A small network was shown many inputs. Here are its activations along a few directions, one row for each input.
In each table, some parts of the input vary, and every possible input appears once, in random order.
Descriptions start from the smaller parts, as in this example, which fits no table here: one of 2 separate values, together with either a single point or one of 9 places around a ring or (one of 5 places around a ring, together with one of 6 places along a line).
Shared parts are said once, and a part with two or three values counts as separate values.
In the rows, zero is written as 128.

Other details of the inputs shift rows strongly along two fixed directions, in all tables alike. That doesn't count.

A family of inputs:
R1: [158 157 133 162 126 113 164 129 157 138 123  78]
R2: [130 148  84  97 139 174  32 112  52 123  96  62]
R3: [ 93  81  97 123 146  96 121 133 105 134 193 223]
R4: [140 148 154 115 106 139 143 130 163 118 108  96]
R5: [147 162  74 126 127 134  91 121  76 135 117  32]
R6: [146 150 147 123 135 157 108 129 138 127  92  92]
R7: [144 124 137 171 143  87 198 145 174 151 149 147]
R8: [ 86 102  69  92 140 112  63 124  39 126 185 176]
R9: [117 108 137 135 130 132 141 127 136 127 125 160]
R10: [137 132 141 134 138 148 106 124 129 129 112 124]
R11: [141 130 195 144  92 131 206 122 201 113  89 122]
R12: [100  74 139 152 152  96 162 139 148 139 177 248]
R13: [141 140 162 129  99 142 165 119 177 113  90  94]
R14: [126 146 134 101 109 135 116 127 117 116 120 103]
R15: [112 118 117 117 137 125 106 138 108 131 144 164]
Each input here is: one of 3 separate values, together with either a single point or one of 4 places along a line.
Changing only the choice among 3 separate values turns R8 into R14. The same change can be made to R1. Which row results? -> R7

A family of inputs:
R16: [123 133 119 112 114 166  71  97 104 119  67  57]
R17: [137  83  93 140 188 133 117 145  93 160 124 180]
R18: [136 141 154 113 108 147  95  96 119 105 108  89]
R19: [131 163  98  87 142 119  79 156  96 138 130 100]
R20: [158 176 147 139 144 156  81 132  94 134 103  57]
R21: [113 121 128  95 113 106 132 130 139 128 156 141]
R22: [118 115  95 125 142  91 131 153 145 138 176 176]
R23: [125 103 138 105 115 133 123 113 133 119 131 150]
R24: [142 129 172 136 112  90 219 136 218 134 133 133]
R25: [137 143 129  95 112 160 100 133 150 110 110  94]
R26: [130 129 100 134 137  93 157 130 142 153 155 122]
R27: [ 95  87 110 100 104 133 123 122  91 116 140 166]
R28: [108  99  87 150 140  93 165 131  95 138 170 171]
R29: [104 124  70 121 132  99 146 134  83 136 164 126]
R30: [137 149 177 133 101 126 170 144 221 122 120 130]
R31: [122 126 148 152 125 168 115 118 169 129  72 103]
R32: [157 174 116 111 139 123  98 158 113 142  99  56]
R33: [117 129 133 128 133 149  75 111 112 113 140 136]
R34: [160 141 143 177 135 124 167 143 183 134 124 102]
R35: [155 160 193 175 113 132 157 123 192 116 133 120]
R36: [154 141 135 155 127 115 164 117 154 137 121  88]
R37: [116  95 148 161 137  77 159 113 134 133 202 221]
R38: [142 133 175 130 106 162 148 124 195 115  99 133]
R39: [130 103  76 138 135 138 139 110  84 124 102 116]
R40: [105 132 103  80 146 160  54 136  70 130 127 159]
R41: [107 155  97  70 141 127  60 150  80 130 145 143]
R42: [129 122 147  95 144 138 133 151 146 123 120 172]
R43: [119 111  94 166 163 115  94 131  95 143 183 167]
R44: [ 86  55 128 159 127 109 176 126 127 126 128 227]
R45: [ 99 120 128  99  92 113 152 134 125 120 147 140]
R46: [127 119 142 177 112 107 186 116 129 133 142 153]
R47: [120 135 174 127 148 141 114 128 129 117 125 167]
R48: [130 112 170 110  86 136 200 130 179 103 105 126]
R49: [129 121 189 147  88 128 179 110 157  98 106 135]
R50: [125 149 133 111  93 120 178 135 149 118 117  74]
R51: [158 172 119 125 151 146  84 146  92 139 101  55]
R52: [138 141 124  71 104 152  93 115 117 107 111  67]
R53: [125 145 148 118 140 184  88 126 120 133  57  92]
R54: [106 104 144 158 109  89 168 120 113 123 183 201]
R55: [122  83  56 132 166 116 105 106  77 145 131 149]
R56: [158 127 101 150 149 162 109 120 135 134  82  75]
R57: [115 144 113 120 159 126  58 131  56 139 175 164]
R58: [135 131 111 152 136 115 114 104  96 137 149 117]
R59: [155 155 129 154 124 116 155 149 182 139 119  82]
What is each input in this table made of? -> one of 4 places along a line, together with either one of 2 separate values or one of 9 places around a ring
Changing only the place on the line of 4 turns R40 into R27. The same change can be made to R47. Which row results? -> R49
Changing only the place on the line of 4 turns R56 into R17. The same change can be made to R31. Which row results? -> R53
Start at R25 and move only the place on the ring of 9, one step at a time. The first step leads to R30. Which rows follow, in order? -> R22, R59, R34, R43, R35, R33, R38
